A small network was trained on made-up records. Each row is its average activation on records with the value named, seen along a few directions.
Values that are neighbours, or in one group, have similar rows; names and order tell nothing.
Strong random noise was added to every row along 2 fixed directions; ignore it. To show where, here is one row again and again, with new noise each time:
[-153   87  388 -191 -279   28 -229 -293  -37 -221 -249  188  569 -212
 -194  -32   70]
[-146   39  385 -278 -200  -86 -217 -278  -70 -281 -415  146  654 -175
  -75   -3  185]
[ 359 -151 -357 -134  575   13  105  704   79  390  -51 -110 -107  -38
  244  -16 -246]
[ 122    7  -19  -67  107  142  -58  240   63  181   38   70  106 -155
  -81  -55 -227]


Values of Tato:
y5: [ 207   43 -278  140  529  303  -69  735  132  313  491  141 -263 -303
 -194  -69 -381]
y8: [  86   60 -544  -21  506 -206  214  136   61  544   59 -183 -148 -249
  229 -216 -461]
y7: [-136  235  662  -58 -147  196 -125 -646  -29 -545 -346  100  249  221
 -118 -130  321]
y3: [ 422  -78 -794  153  512 -195   16  356 -158  349  331 -196 -663   93
  252   68 -172]
y4: [ 126 -337 -422 -188 -132  -46  312  211  -66 -250 -111 -327 -172  270
  499  224  281]
y2: [-256  235  271 -114 -294 -446 -276 -746 -214   30  195  -17  252 -335
  -39  150   83]
y1: [ 179  -81   67  460   87   71  245  421  287   56  135  -29 -497  507
   12  -89    9]
y10: [-121  105 -413  521 -341  187   87   -7    5  427  757  134 -790 -134
 -482  173 -298]
y6: [-255 -332   26  281  -88 -101  224  180  120 -255  -69 -214 -193  468
  230  -46  306]
y9: [ 229 -112   60 -377  230  192  198  277   -2   97 -401  -64   68  244
  214   45   46]
Tato is arranged as a ring.
Going along Tato from y3 by way of its neighbour y2, in what order are y5, y8, y4, y9 met?
Answer: y8, y5, y9, y4
Fewest steps between y6 and y10?
Answer: 2

Values of Sofu:
v19: [ 120 -229 -407  -17  233 -575  103  210 -226 -110 -154  -12 -196   28
  550  350  470]
v6: [-197  -80 -415 -101    8 -170  -43  -20 -109  238  151  187  102 -325
  -12 -101 -326]
v14: [  50  -46  351  168 -350  159  -26 -360 -140   21  168   26 -385  370
 -309   -6   51]
v11: [ 226 -391  -52 -227  543  185   43  462 -119  -20 -422 -326 -155  565
  213   70  198]
v9: [-137 -157  -16  187 -381  318  253  149  169  186  113 -249  200  -40
 -195 -251 -160]
v13: [ -52    0 -196  126 -152  338  338  349  135  209  305  357  113 -283
 -188 -105 -647]
v5: [ 207 -100 -411 -107  128 -187 -184  406  -37  108  162  -18 -163 -182
 -112  288   14]
v7: [  65  475  -12 -181  -94  158 -240 -123 -106   54  347  350 -306 -153
 -305  153 -217]
v8: [  72   18  202  130  342  -35  269 -140   -6 -159  -62 -205   28  202
  358 -388   65]
v4: [ 127  184  308  -30  287  300 -118   48   23  149  -98  128  270 -203
  -36 -245 -119]
v20: [-138  340  321  -41  -56 -498 -240 -641   33 -158  -24  -51  181   59
 -112 -210  166]
v18: [-364  -16  116  199 -430 -161  311 -174   72    6 -144  -73   69   62
  184  -92 -123]
v1: [ -58 -107 -344  -94   33 -569  265  -22 -158   70  -92 -239  174  -40
  482   15   16]
v2: [ -11 -359 -349   -4   76  226   68  548  238   20  -86 -186 -243  170
  -71   43  205]
v3: [ -78 -135 -154  463 -242  121   -7  117   26   37  472 -136 -382  234
 -243   85  -24]
v12: [  39 -218  -15 -219  100   80   16  438   70  -56 -194   33  167 -154
  -79  388  149]
v10: [ 125  344   86  135 -399   88 -256 -616 -110 -190  161  266 -220    1
  -97  161   93]
v16: [-321  351  867  202 -253  344   79 -486  343 -122  156  101  236  -68
 -281 -191 -188]
v15: [  91   48   61 -355   97  316 -285   48  -28 -197 -328  151   28  -11
   72  210  117]
v17: [ 204  378   63  320   23  288 -416 -267  147  311  630  162  -69 -458
 -569 -360 -477]
Each value of Sofu is a pair of two hidden parts, and every pair occurs once (5 first parts, 4 second parts).
Changing only the second part turns v6 into v7. v1 has the same second part as v6; what does that change turn v1 into?
Answer: v10
Changing only the second part turns v17 into v5. v20 has the same second part as v17; what does that change turn v20 into?
Answer: v19
Changing only the second part turns v13 into v4. v18 has the same second part as v13; what does that change turn v18 into?
Answer: v8
